A small network was shown many inputs. Here are its activations along a few directions, one row for each input.
Each table varies a few parts of the input and shows all the possible inputs, shuffled.
A made-up example of a description, with smaller parts first: ring(8) and (point or line(11) or (values(2) and line(6))).
Shared parts are said once, and a part with two or three values counts as separate values.

Other details of the inputs vary at random and push rows far along two fixed directions, the same in every table; ignore that.

Table:
x1: [ 4.31  0.26  6.34  0.50 -1.32  6.89 -0.85  2.61  3.20  4.51 -0.86]
x2: [ 1.44  0.00 -2.46  6.31 -2.27 -3.46 -0.89  3.31 -1.09 -0.15 -2.41]
x3: [-1.75  0.01  5.06 -3.00  0.68  4.77 -0.38 -5.40 -0.59 -1.72  2.83]
x4: [ 2.60 -0.41 -2.31  2.81 -1.54 -4.88  4.85  2.67 -2.12  0.76 -0.93]
x5: [-5.14  0.85  1.97 -4.95  3.06  3.29 -2.39 -7.87 -1.20 -4.14  3.15]
x6: [ 0.42 -2.87 -2.63  1.14 -2.63 -4.19  2.19  3.54  2.01  0.53 -1.61]
x7: [ 0.56 -3.89  9.77  0.97 -3.75  5.99 -1.73  3.27  0.43  4.23 -1.51]
x8: [ 0.35  3.78 -1.41 -3.04  5.27  5.99 -1.83 -7.24  0.22 -2.24  3.62]
x9: [ 0.66  1.65 -5.93  3.10  0.70 -4.08 -0.07  0.82 -0.32 -1.25 -0.16]
x10: [-4.13  2.39  0.70 -5.49  5.85  3.62 -2.06 -6.52 -3.65 -2.45  2.99]
x11: [ 1.27  0.22 -3.51  3.21 -1.51 -4.06 -0.21  4.23  3.12  0.40 -2.58]
x12: [-1.85  2.04 -8.47 -0.53  2.46 -4.90 -1.95 -1.11  2.96 -4.18 -1.33]
x13: [ 2.80  1.10 -4.66  3.76 -1.07 -3.57  1.28  3.08 -0.34  0.67 -1.18]
x14: [ 4.57 -0.88 -0.43  8.27 -4.52 -2.85  1.24  5.60 -0.46  1.65 -2.81]
x15: [-1.12  1.55 -7.43  1.80  1.47 -3.68 -0.90 -2.65  3.62 -6.35 -1.13]
x16: [-3.77  0.52 -6.77 -2.27  1.16 -7.01  1.91 -2.95 -0.35 -4.34  1.61]
x17: [ 2.07 -3.52 -0.86  2.27 -4.78 -3.98  3.04  6.55  1.68  2.95 -2.84]
x18: [ 3.94  0.12  7.86  2.21 -1.54  6.68 -2.48  4.17 -1.65  6.52 -0.41]
x19: [-2.06 -1.94 -5.00 -0.96 -0.51 -4.92  0.32  1.19  1.36 -1.69 -1.42]
x20: [-1.69 -1.38  3.62 -2.61  1.13  5.97 -1.47 -4.51  1.83 -2.11  1.48]
x21: [-2.88 -1.82 -5.04 -1.07 -0.60 -5.18 -0.37  1.53  0.84 -1.58 -1.80]
x22: [-1.70 -1.28 -2.24  0.20 -2.77 -6.80  1.49  3.80 -1.73  0.33 -1.47]
x23: [-0.45  1.32  3.95 -3.26  3.50  4.86  0.41 -4.56 -2.58  0.28  3.22]
x24: [-1.25  3.17 -0.87 -4.88  4.93  5.78 -3.10 -5.96  3.32 -2.33  1.96]
x25: [ 2.31 -0.92  9.06  2.75 -2.70  6.78 -3.56  3.65  1.78  4.28 -2.26]
x26: [-3.12  1.64  0.72 -7.10  3.58  3.52 -0.07 -7.31 -0.46 -2.21  4.17]
x27: [-0.21 -0.15 -4.18 -0.88 -1.16 -5.47  3.87 -0.49  0.07 -1.70  0.59]
x28: [ 3.65 -0.93  9.41  0.44 -1.85  5.48  2.11  3.23 -3.18  6.37  0.31]
x29: [-3.70 -0.88 -7.94 -1.98  1.65 -5.41  0.58 -2.41  2.16 -4.48  0.24]
x30: [-3.98  1.74  1.54 -3.16  4.94  3.90 -2.01 -8.03 -3.09 -4.05  2.75]
x31: [ 0.11  0.21  5.96 -1.97  1.51  4.48 -0.35 -0.68 -3.60  2.58  1.34]
x32: [ 2.88 -0.34 -1.42  5.97 -3.58 -4.14 -0.33  7.97 -1.78  3.76 -3.30]
x33: [-1.74  0.91 -6.12  1.57  1.86 -5.47  2.40 -4.10 -1.97 -5.98  0.44]
x34: [ 0.74 -1.81  8.76 -1.89 -2.70  3.77 -0.03  2.78 -1.86  5.12  0.53]
x35: [-1.47  2.95 -0.66 -4.37  5.11  5.50 -3.41 -6.18  3.45 -2.64  2.28]
x36: [-2.72  2.15 -8.43 -0.69  2.38 -5.09 -2.57 -0.82  2.39 -4.07 -1.66]
x37: [ 4.88  0.15  7.87  2.65 -1.65  6.94 -1.05  3.46 -0.86  6.32  0.35]
x38: [ 2.82 -3.49 -0.85  2.66 -4.75 -3.61  3.71  6.10  2.15  2.61 -2.68]
x39: [ 2.13 -2.51  0.89  2.81 -5.47 -5.94  4.19  6.36 -0.66  3.17 -1.47]
x40: [ 0.22  0.27  6.11 -1.32  1.42  4.49  0.45 -1.13 -3.07  2.61  1.96]
Each input here is: ring(5) and (values(2) or line(6)).
The inputs of x40 and x29 match in every part but the ring(5) part. If x31 is changed in the same way as x40 into x29, which row does it become?
> x19
The inputs of x5 and x25 match in every part but the ring(5) part. If x22 is changed in the same way as x5 into x25, which row does it become?
> x36
Which other rows agree with x13 in the ring(5) part? List them by row number.
> x2, x8, x9, x14, x18, x32, x37
Change only the values(2) part in x15. List by row number the other rows that result.
> x25
Change only the values(2) part in x20. List by row number the other rows that result.
> x7

Table:
x41: [-2.95 -1.56  2.70 -3.70  1.37  4.49 -2.27 -3.51  1.21 -1.21  1.04]
x42: [ 2.20  0.04  8.24  2.43 -1.62  5.63 -2.03  2.00 -1.00  3.46 -0.84]
x43: [ 4.14  0.59  6.60  0.83 -0.08  7.49 -1.08  2.22  0.70  5.29  0.45]
x44: [ 5.32 -0.12  0.04  4.86 -3.15 -1.54  1.42  6.97  0.62  4.84 -2.41]
x45: [ 1.65 -1.62 -1.15  3.00 -2.30 -3.47  3.20  2.61 -1.78  0.96 -0.91]
x46: [ 0.50 -0.26 -0.68  4.49 -2.50 -3.46 -1.09  3.55 -0.27 -0.07 -2.31]
x47: [-0.16  0.18  5.55 -3.82  1.07  4.43  1.50 -2.53 -1.87  1.97  3.02]
x48: [ 1.02  1.81 -6.00  1.51  1.11 -3.08 -0.36  0.95  0.47 -1.20 -0.79]
x49: [ 4.48 -2.64  2.66  5.85 -6.41 -1.94  1.95  7.57  2.86  3.50 -3.78]
x50: [ 2.93 -0.12  7.59  1.59 -1.33  6.44 -3.68  4.80 -0.09  6.41 -1.28]
x51: [ 0.41 -2.02 -0.52 -1.16 -2.49 -3.84  3.29  2.43  1.04  0.76 -0.53]
x52: [ 2.25 -0.20 -3.31  1.31 -1.02 -1.22  0.26  3.04  4.04  0.88 -1.96]
x53: [-2.04  0.21 -6.18 -0.41  2.38 -3.82  2.21 -4.00 -0.98 -4.72  1.36]
x54: [-0.82  0.13 -5.89  0.30 -0.04 -2.85 -1.83  1.78  4.17 -1.25 -2.16]
x55: [-2.48  4.04 -1.64 -4.62  7.08  5.74 -4.76 -7.25  0.34 -3.01  2.51]
x56: [-0.32 -0.39  4.97 -1.79  1.13  5.45 -0.51 -2.62 -2.48  0.94  1.80]
x57: [-1.36 -2.44 -0.18 -1.20 -2.84 -4.14  1.35  3.16  1.02  0.75 -1.21]
x58: [-2.69  1.02  3.57 -4.72  2.68  3.21 -0.54 -3.93 -2.69  0.05  2.41]
x59: [-4.70  0.88  0.30 -4.47  4.86  3.88 -3.20 -7.31 -1.95 -3.55  2.86]
x60: [-1.09  2.22 -6.46  0.95  2.40 -3.36  0.62 -4.20  0.98 -5.53  1.02]
x61: [-3.22  0.64 -6.22 -0.34  0.93 -3.32 -1.88 -2.83  3.59 -5.43 -0.75]
x62: [-2.54 -0.46 -2.41 -0.75 -0.64 -5.61  0.99  1.11 -2.16 -0.68 -0.12]
x63: [-0.05  0.53  5.29 -4.16  1.08  4.29  1.32 -2.69 -2.19  2.36  3.03]
x64: [-3.32  0.32 -5.66 -0.30  2.49 -4.17  0.28 -3.28 -2.08 -4.62  0.14]
x65: [ 0.97  1.44 -4.27  2.77 -0.19 -3.74  1.14 -0.67  0.37 -2.42 -0.27]
x66: [ 0.45 -0.92 -0.44  0.60 -2.54 -4.71  3.33  3.15 -2.54  1.55 -0.34]
x67: [ 0.79  1.51  4.62 -0.21  0.84  5.70 -1.97 -2.49 -0.59  0.24  1.32]
x68: [ 0.63 -2.82 -1.14  1.16 -2.29 -2.49  2.35  1.97  1.26 -0.27 -1.29]
What do these inputs look like to the network?
> line(4) and (values(2) or line(5))
Change only the values(2) part in x41. List by row number the other rows that result.
> x68
Which other rows agree with x54 in the line(4) part? List them by row number.
> x43, x44, x48, x50, x52, x55
